Each row below holds a small network's activations on one record, seen along a few directions.
Here are examples, each followed by its value of one field, LUNEZ.
Records without LUNEZ are marked absent.
The largest differences between rows may come from other fields.
In the rows, 500 means zero.
Strong random noise was added to every row along 10 fixed directions; ignore it. To show where, here is one row again and again, with new noise each time:
639  573  582  536  471  475  507  493  403  588  644  614  427  629  642  554  408  557  485  572  630  439  428
558  501  306  401  527  617  475  601  554  616  548  452  454  618  490  674  495  494  325  462  656  421  411
505  604  677  458  478  427  462  471  416  491  597  401  495  567  672  280  516  519  586  724  394  477  800
608  855  546  604  572  383  593  525  562  539  595  540  515  609  442  553  401  425  512  427  529  520  348
427  541  422  303  507  608  465  555  580  598  560  314  551  626  509  551  512  437  313  648  461  414  644
612  617  351  540  631  384  419  722  692  413  617  598  486  757  543  453  498  474  299  502  652  427  466
415  505  709  519  479  468  400  479  473  439  541  582  550  428  661  387  411  514  350  584  584  494  518
507  437  585  594  477  374  638  458  465  627  463  559  526  347  453  631  487  654  455  458  665  453  506
541  429  551  576  457  388  529  495  420  416  481  581  604  504  472  553  479  592  533  481  480  531  454
469  462  536  512  527  489  603  440  511  675  460  377  442  396  493  496  538  552  542  557  525  441  701
422  525  576  498  472  467  372  542  447  393  467  501  545  369  600  322  515  531  437  458  543  554  530
490  557  498  394  389  535  485  516  353  615  518  433  515  408  545  549  526  595  442  462  594  490  488

399  382  839  549  504  694  254  349  352  127  365  563  485  190  689  441  334  406  522  342  717  670  409 | vite
319  435  395  394  550  577  586  487  620  749  354  207  385  191  413  448  663  546  444  480  589  417  803 | absent
352  467  550  457  424  534  615  389  436  544  331  395  629  316  304  643  482  469  569  360  403  554  497 | geza
503  723  411  446  502  430  593  573  548  657  587  261  552  490  445  431  624  491  528  577  290  507  607 | funav
507  358  672  474  413  660  579  280  333  704  568  534  452  586  578  639  376  467  632  687  337  453  458 | mazut
438  466  609  521  470  616  394  467  506  441  551  592  512  571  613  423  371  395  393  583  427  520  370 | kek
457  340  290  327  366  541  580  519  398  547  365  326  578  435  280  645  667  609  619  408  401  526  637 | vite
499  561  581  551  602  591  354  480  496  219  469  485  443  547  623  236  480  319  670  499  326  627  536 | gibu
392  380  522  321  419  720  384  502  402  613  462  486  405  352  612  616  469  528  273  415  852  418  478 | geza
409  361  577  379  372  415  457  548  389  503  495  461  604  324  539  504  577  671  362  551  646  461  642 | mimup
593  196  549  604  419  418  558  423  380  571  534  751  422  520  605  570  471  660  568  573  590  430  478 | tibam
459  317  415  538  491  539  534  506  552  566  405  576  493  457  423  527  489  497  474  446  510  491  449 | muf
476  591  453  400  537  607  578  455  555  671  544  333  491  635  428  570  508  369  548  601  309  461  574 | mazut
577  585  351  556  543  476  665  519  658  674  592  575  505  736  340  645  468  436  498  559  357  406  409 | vumez
429  288  621  610  575  585  580  332  611  607  490  467  402  445  539  442  422  424  551  705  384  465  621 | vikof
432  442  729  458  348  659  531  296  291  682  543  537  513  342  594  648  314  489  489  567  523  520  310 | mimup
500  533  705  600  531  513  450  469  485  587  603  573  411  255  718  487  409  548  299  511  776  488  374 | funav
581  484  292  516  537  434  482  660  498  369  431  523  500  473  432  509  628  564  492  284  585  555  438 | gibu
561  666  336  533  426  484  612  520  427  722  501  506  440  410  393  536  570  556  602  335  461  526  363 | vumez
484  606  454  483  693  758  500  431  715  597  472  313  293  627  469  408  427  179  625  553  388  485  618 | muf
394  449  431  502  454  537  518  490  505  635  490  405  538  429  475  362  569  475  537  573  202  538  473 | funav
531  433  454  540  444  371  564  508  409  611  532  559  480  501  515  433  604  630  619  577  456  454  620 | vuveg
318  269  462  636  508  422  497  504  611  645  340  551  410  156  523  166  659  582  473  477  494  488  634 | delo
487  556  408  371  542  655  407  540  572  466  505  461  495  646  489  589  438  362  399  464  533  474  447 | absent
582  615  463  477  582  523  429  578  548  431  584  504  475  541  531  632  476  463  379  444  729  476  440 | vuveg
534  330  532  525  571  377  535  532  575  244  459  371  630  465  396  609  575  570  468  566  540  534  720 | vikof
601  503  457  503  414  534  481  532  355  562  547  499  408  506  606  450  543  584  574  483  546  508  492 | kek
499  655  446  373  458  611  388  575  408  566  590  439  374  526  642  386  522  463  448  501  574  464  495 | mavus
576  679  575  461  525  505  446  537  449  264  581  480  580  625  488  635  418  416  457  474  547  546  402 | mavus
518  363  484  669  498  383  498  494  507  436  498  672  540  592  533  321  513  520  628  567  260  549  436 | absent
496  522  336  355  505  454  504  658  605  358  504  360  746  601  291  739  551  478  322  464  492  508  471 | mimup
586  541  578  680  521  435  625  417  433  600  520  626  353  478  512  489  439  516  677  461  530  476  419 | mavus
421  754  767  638  539  273  660  400  602  605  547  605  533  400  465  422  414  451  502  550  492  491  529 | tibam
519  548  521  653  577  313  500  554  624  459  501  552  456  456  528  215  590  498  558  538  436  516  627 | delo
557  258  576  574  553  468  541  426  446  406  446  443  500  485  520  505  569  556  696  594  404  510  723 | mazut
397  530  416  389  458  594  373  561  508  506  501  439  489  483  542  328  575  456  440  529  392  508  571 | vumez
565  345  475  587  556  465  588  448  421  389  340  392  417  362  417  446  656  575  825  380  435  558  716 | gibu
553  478  628  489  519  469  545  497  514  500  579  536  508  589  556  664  436  538  360  606  717  402  593 | geza
525  636  590  324  379  635  378  498  318  481  562  443  473  525  608  478  459  462  518  503  557  533  500 | muf
655  528  470  615  597  587  439  548  537  387  533  569  385  583  541  572  421  431  489  381  661  536  314 | kek
473  592  332  392  424  440  431  667  492  488  523  377  550  396  500  373  650  579  390  432  530  542  546 | vikof
546  578  253  390  515  571  315  707  620  426  625  525  525  724  588  399  556  401  271  542  490  492  374 | delo
697  753  482  715  660  289  582  622  678  371  555  702  457  555  396  623  434  494  468  269  825  524  315 | vite
520  317  404  516  444  661  567  414  420  766  484  523  348  416  536  607  509  542  569  482  536  456  370 | tibam
399  312  445  505  533  656  383  436  523  416  447  505  509  501  519  441  456  365  530  534  311  548  450 | vuveg

Which value of LUNEZ does each new row have?
444  301  547  415  450  692  520  383  473  586  481  523  474  485  481  707  394  478  440  559  562  464  466 | vite
504  480  252  359  367  408  523  660  525  595  585  575  590  740  423  496  587  579  418  571  378  421  524 | vite
659  428  429  552  598  596  397  546  444  284  473  510  358  521  592  484  527  472  631  366  592  568  467 | gibu
474  465  629  710  546  626  569  297  526  484  444  573  473  378  431  561  302  337  625  431  359  640  188 | vikof
478  375  298  546  598  502  634  563  672  775  467  364  404  385  404  539  642  557  419  507  536  413  580 | funav
584  670  565  503  565  483  517  518  551  471  570  515  438  533  496  589  440  465  468  459  705  496  507 | vite
445  438  597  704  569  484  511  409  575  424  485  576  555  455  494  379  417  389  558  527  256  597  336 | funav
517  415  412  501  584  620  560  448  578  505  454  375  487  546  369  626  518  417  575  541  358  507  575 | vumez
577  533  563  629  591  456  563  460  577  485  558  507  464  503  532  503  461  495  536  573  473  508  491 | absent
537  504  345  477  545  593  540  527  623  549  499  488  491  706  379  566  448  349  532  505  358  484  436 | muf
573  659  449  454  418  457  374  638  352  482  614  455  478  447  642  330  612  586  492  458  516  564  429 | funav
464  506  345  496  483  541  394  617  470  436  347  513  449  274  454  447  571  518  461  146  721  580  365 | geza
637  583  514  501  502  415  606  498  439  556  593  481  526  613  473  653  507  537  566  530  486  480  516 | mazut
577  531  495  530  431  492  489  511  425  658  612  653  413  627  623  462  436  547  498  549  533  425  386 | absent
536  448  324  576  625  442  527  572  688  394  504  476  533  756  401  360  588  402  618  648  173  500  670 | vumez
